A small network was shown many inputs. Here are its activations along a few directions, one row for each input.
Each table varies a few parts of the input and shows all the possible inputs, shuffled.
Descriptions start from the smaller parts, as in this example, which fits no table here: ring(8) and (point or ring(11) or (values(2) and line(6))).
Shared parts are said once, and a part with two or three values counts as separate values.
In the rows, zero is written as 128.

Other details of the inputs shift rows strongly along two fixed directions, in all tables alike. That doesn't count.
These rows show it; all are for the same input, with only those details redrawn:
[115 122 133 133 108 105 140 128 130 133 138 151 125 137]
[124 130 133 107 126 126 116 118 150 126 109 115 134 123]
[204 179 156  65 162 142 229 202 129 140  41 130 134 144]
[123 130 133 108 125 126 114 117 151 125 110 115 134 122]

Table:
r1: [134 135 145 127 135 137 111 124 140 120 126 103 138 111]
r2: [203 184 164 109 157 139 240 215 100 152  81 164 117 158]
r3: [129 118 115 106 128 136 109 132 138 109 118 112 134 118]
r4: [120 110 116 131 120 122 128 140 119 129 143 158 120 142]
r5: [128 133 148 128 138 139 114 126 134 119 120 103 137 108]
r6: [123 110 130 151 124 128 141 137 104 117 152 137 126 125]
r7: [120 108 107 139 116 115 136 138 120 135 138 146 118 139]
r8: [131 140 140 123 129 137 116 109 143 125 119 105 128 121]
r9: [125 136 140 152 111 116 134 136 120 125 152 140 123 128]
r10: [120 118 115 132 118 125 128 139 115 132 148 152 120 146]
r11: [145 144  86  91 168 123 115  93 102 129 131 130 123  79]
r12: [124 133 132 158 117 116 135 130 122 143 144 138 116 134]
r13: [126 142 123 129 136 132 110 119 143 134 106 109 138 126]
r14: [126 142 132 110 124 129 108 131 144 122 119 109 137 120]
r15: [129 126 114 107 126 139 109 131 134 112 123 106 134 123]
r16: [117 126 133 136 108 105 132 143 128 126 143 150 128 129]
r17: [124 138 123 117 129 128 107 124 147 140 112 107 130 126]
r18: [116 136 132 148 122 118 127 132 122 135 141 157 131 143]
r19: [122 122 113 145 116 122 136 137 110 114 147 144 134 138]
r20: [117 121 148 152 121 119 146 121 117 133 144 140 126 129]
r21: [125 124 136 159 123 116 138 130 123 145 146 138 122 131]
r22: [120 116 106 139 115 118 136 137 116 138 143 140 119 143]
r23: [125 131 149 128 147 145 106 120 135 131 117 113 131 117]
r24: [130 151 103 122 149  91 137 102  94 144 159 168 116  90]
r25: [117 122 140 161 126 118 139 130 116 144 141 138 122 128]
r26: [129 115 116 103 129 137 119 119 140 116 112 113 131 126]
r27: [115 125 134 135 117 112 125 139 129 138 140 160 122 138]
r28: [130 116 132 124 150 156 109 122 125 121 121 111 129 120]
r29: [121 106 131 148 124 129 149 122 106 124 147 138 123 133]
r30: [125 142 132 120 131 133 117 111 143 123 109 112 142 128]
r31: [130 112 127 149 121 127 140 137 110 118 158 137 127 128]
r32: [138 126 114 128 138 148 114 120 132 127 117 100 122 124]
r33: [119 115 114 130 110 119 143 128 117 127 146 143 123 145]
r34: [125 141 133 109 133 135 101 127 145 134 116 119 131 129]
r35: [129 121 122 148 114 127 137 137 110 116 155 137 120 131]
r36: [129 126 105 126 138 142 112 119 133 124 110 107 135 130]
r37: [116 123 125 143 113 105 133 137 130 144 135 149 121 135]
r38: [138 119 128 122 148 154 109 123 132 123 125 111 129 124]
r39: [137 117 118 130 143 147 115 119 133 128 121  99 128 120]
r40: [132 131 145 124 135 137 119 109 143 127 121 104 135 118]
r41: [131 115 122 131 147 150 118 121 127 127 114  99 127 117]
r42: [128 109 127 146 121 127 147 122 113 125 153 138 124 136]
r43: [115 130 132 134 107 108 139 127 127 136 143 146 126 141]
r44: [124 130 133 107 126 126 116 118 150 126 109 115 134 123]
r45: [132 134 146 126 144 144 105 120 142 132 123 113 132 120]
r46: [130 127 114 116 134 143 120 112 133 114 113 109 140 131]
r47: [137 128 124 120 141 155 107 123 131 121 122 112 123 126]
r48: [135 125 122 119 132 148 119 110 133 115 122 102 126 125]
r49: [130 129 115 118 143 149 106 123 132 119 114 118 137 133]
r50: [118 137 131 149 112 111 133 136 120 123 144 147 137 134]
What do these inputs look like to the network?
Answer: values(2) and (point or (values(4) and line(6)))
The inputs of r29 and r20 match in every part but the values(2) part. If r19 is changed in the same way as r29 into r20, which row does it become?
Answer: r50
The inputs of r34 and r10 match in every part but the values(2) part. If r27 is changed in the same way as r34 into r10, which row does it become?
Answer: r4
Which other rows does r17 become when the values(4) part takes its other values? List them by row number.
Answer: r14, r34, r43
Which other rows does r30 become when the values(2) part takes its other values? List them by row number.
Answer: r46

Table:
r51: [139 155 151  91 146 136 111 116 164 126  84  95 139 107]
r52: [145 124 135  98 142 166 113 127 155 106  90  74 144 124]
r53: [ 89  86 122 187  89 110 120 122 113 134 185 160 114 155]
r54: [161 166 154 123 126 102 214 188 111 152 111 174 121 149]
r55: [165 153  81  74 191 145 113  95 104 122 107 105 128  72]
r56: [ 84 114 127 168  89  85 112 114 125 144 181 180 118 142]
r57: [146 139 147 113 149 166 108 130 152 119  89  74 140 120]
r58: [141 127 128 104 141 166 106 134 153 109  88  78 141 128]
r59: [169 148 153 144 133 134 219 200  99 145 110 163 123 169]
r60: [ 83  92 144 193  93 110 115 109 113 127 191 153 120 138]
r61: [ 91  83  63 144 154 150  14  28 108 101 191  87 121  65]
r62: [157 155 138 120 124 103 216 185 111 155 103 176 123 162]
r63: [ 82 105 118 158  81  82 120 122 120 134 180 182 118 147]
r64: [139 145 131  75 134 138 112 121 163 117  82  91 144 114]
The inputs of r59 and r56 match in every part but one. If r52 is changed in the same way as r59 into r56, which row does it become?
Answer: r64
What do these inputs look like to the network?
Answer: values(2) and (point or line(6))
Which other rows does r57 become when the values(2) part takes its other values? List them by row number.
Answer: r54
Which other rows does r63 become when the values(2) part takes its other values? List them by row number.
Answer: r58

Table:
r65: [181 181 153  78 166 139 173 162 126 137  79 123 134 117]
r66: [186 171 155 108 165 162 180 179 116 121  79 104 146 123]
r67: [127 131 113 159 110  84 171 158  88 155 161 203 116 160]
r68: [120 101 135 173 110  96 196 152  89 154 166 180 104 151]
r69: [107 126 110  98 152 151  48  85 159 123 105  94 132 113]
r70: [115 131 102  86 123 133  62  85 165 104 116  82 144  90]
r71: [127 113 152 171 112  99 181 166  85 145 175 193 109 139]
r72: [106 113 114  85 138 146  62  78 160 100 107  92 140 103]
r73: [174 158 145  83 171 144 191 149 125 143  62 118 127 133]
r74: [152 166 203  97 101 137 173 199 195 140  38 109 148 179]
r75: [ 65  81 129 204  92 114  62  76 121 112 223 149 115 121]
r76: [114 121 117 130 136 163  71  77 154 113 113  53 142 104]
r77: [121 141 107 159 107  78 172 163  95 151 168 196 109 153]
r78: [177 163 129  60 156 137 185 167 131 125  76 122 141 131]
r79: [120  95 126 153  97 100 186 165  91 133 171 190 111 150]
r80: [ 55  86  94 205  85 110  52  85 113 119 211 141 121 138]
r81: [122 105 123 128 149 163  73  78 162 115 115  60 138 111]
r82: [189 154 131 100 168 177 171 181 128 133  73 112 127 145]
r83: [131 100 128 165  99 112 189 163  87 120 176 183 117 164]
r84: [116 117 110 111 122 165  64  92 149  91 116  65 146 106]
r85: [182 175 131  87 156 126 186 153 129 140  64 108 126 120]
r86: [ 59  87 128 184  95  91  58  64 121 127 210 171 125 113]
r87: [125 107 121 169 110 104 173 173  88 155 167 195 105 159]
r88: [116 147 125 106 140 130  52  83 162 111 117  84 141  77]
r89: [114 130 118 101 139 138  70  66 158 131 112  75 136  99]
What do these inputs look like to the network?
Answer: point or (values(4) and line(6))
Which other rows does r80 become when the values(4) part takes its other values? List them by row number.
Answer: r66, r76, r84

Table:
r90: [108 105 105 102 135 155  44  69 178 112 101  49 139 100]
r91: [141 138 131 132 123  99 188 184 104 157 129 191 114 154]
r92: [ 68 109 101 169  79  84  79  96 127 122 189 157 129 131]
r93: [145 137 132 133 119 106 188 185 104 155 134 186 109 159]
r94: [ 75  78 121 196  91 107  97  87 120 130 193 131 117 127]
r95: [ 73  76 109 181  95 115  74 109 120 130 193 152 113 140]
r96: [141 133 124 134 113  90 210 167 105 152 124 176 117 152]
r97: [149 136 123 152 111 119 198 188  91 128 138 166 125 165]
r98: [152 145 142 165 117 119 200 185  89 132 143 161 125 155]
r99: [105 114 106  93 131 146  43  66 181 117 101  53 136  97]
r100: [ 73  95 122 182  85  89  95  80 129 138 191 142 114 122]
r101: [144 141 143 148 118  91 212 163 104 156 129 171 117 142]
r102: [143 147 150 145 128  99 189 180 103 161 133 187 114 144]
r103: [ 71  81 111 182  93 119  86  85 117 120 189 153 124 152]
r104: [ 64  98 111 166  90  94  84  77 128 131 183 169 127 142]
r105: [148 115 138 136 115 120 206 183  91 122 141 174 121 158]
r106: [ 74  96 130 189  97 110  86  77 123 128 193 155 125 139]
r107: [149 128 131 142 123 115 189 189 100 150 135 183 111 162]
r108: [182 167 162  58 166 160 154 154 151 117  58  86 141 107]
r109: [143 142 134 134 117 110 202 162 101 145 130 188 119 171]
r110: [184 171 126  70 161 168 145 166 149 114  51  78 147 127]
r111: [ 73  89 130 195  98 120  88  81 116 124 194 148 125 142]
r112: [107  98 105 108 137 164  45  73 172 108 103  42 139 102]
r113: [145 150 153 147 123 111 202 158 100 148 134 183 120 161]
r114: [151 131 143 158 119 107 213 168 100 149 134 163 114 149]
r115: [177 168 161  57 170 153 153 152 152 119  53  90 146 103]
r116: [209 173  94  63 226 173 157 125  86 123  82  93 125  68]
r117: [ 78 107 119 192  85 101  81  96 122 119 199 144 127 128]
r118: [179 159 143  45 161 160 152 157 153 113  53  90 140 117]
r119: [180 161 136  67 173 177 151 147 149 122  45  90 144 139]
r120: [151 136 149 155 129 115 190 184 100 154 139 178 111 151]
r121: [108 105 119  87 134 160  37  77 175  92 111  63 145  96]
r122: [183 188 146  74 163 159 146 159 150 123  55  77 145 115]
r123: [ 66  87 116 153  83  85  86  91 128 117 192 165 126 124]
r124: [104 145 123 106 136 143  29  74 177 109 107  58 152  86]
r125: [107 128 132 103 146 155  22  79 180 125 110  64 133  89]
r126: [175 179 155  70 177 161 152 139 151 133  43  95 147 122]
r127: [106 135 105  94 127 150  28  78 178 103 108  58 147 100]
r128: [ 98  92  49 158 139 107  88  62  64 121 220 166 106  88]
r129: [150 130 157 143 119 111 205 175  97 130 144 175 121 145]
r130: [109 112 131 118 152 173  25  87 170 117 112  53 136  95]
r131: [184 151 161  73 172 178 157 162 141 109  60  76 143 113]
The inputs of r101 and r96 match in every part but one. If r117 is changed in the same way as r101 into r96, which row does it become?
Answer: r110
What do these inputs look like to the network?
Answer: values(2) and (point or (line(4) and values(5)))
Which other rows does r97 become when the line(4) part takes its other values? List them by row number.
Answer: r92, r110, r127
Which other rows does r97 become when the values(5) part takes its other values? List them by row number.
Answer: r95, r103, r105, r112
Start at r115 and move only the line(4) part, one step at a time. The first step leads to r108. Which rows follow, in order?
Answer: r129, r131
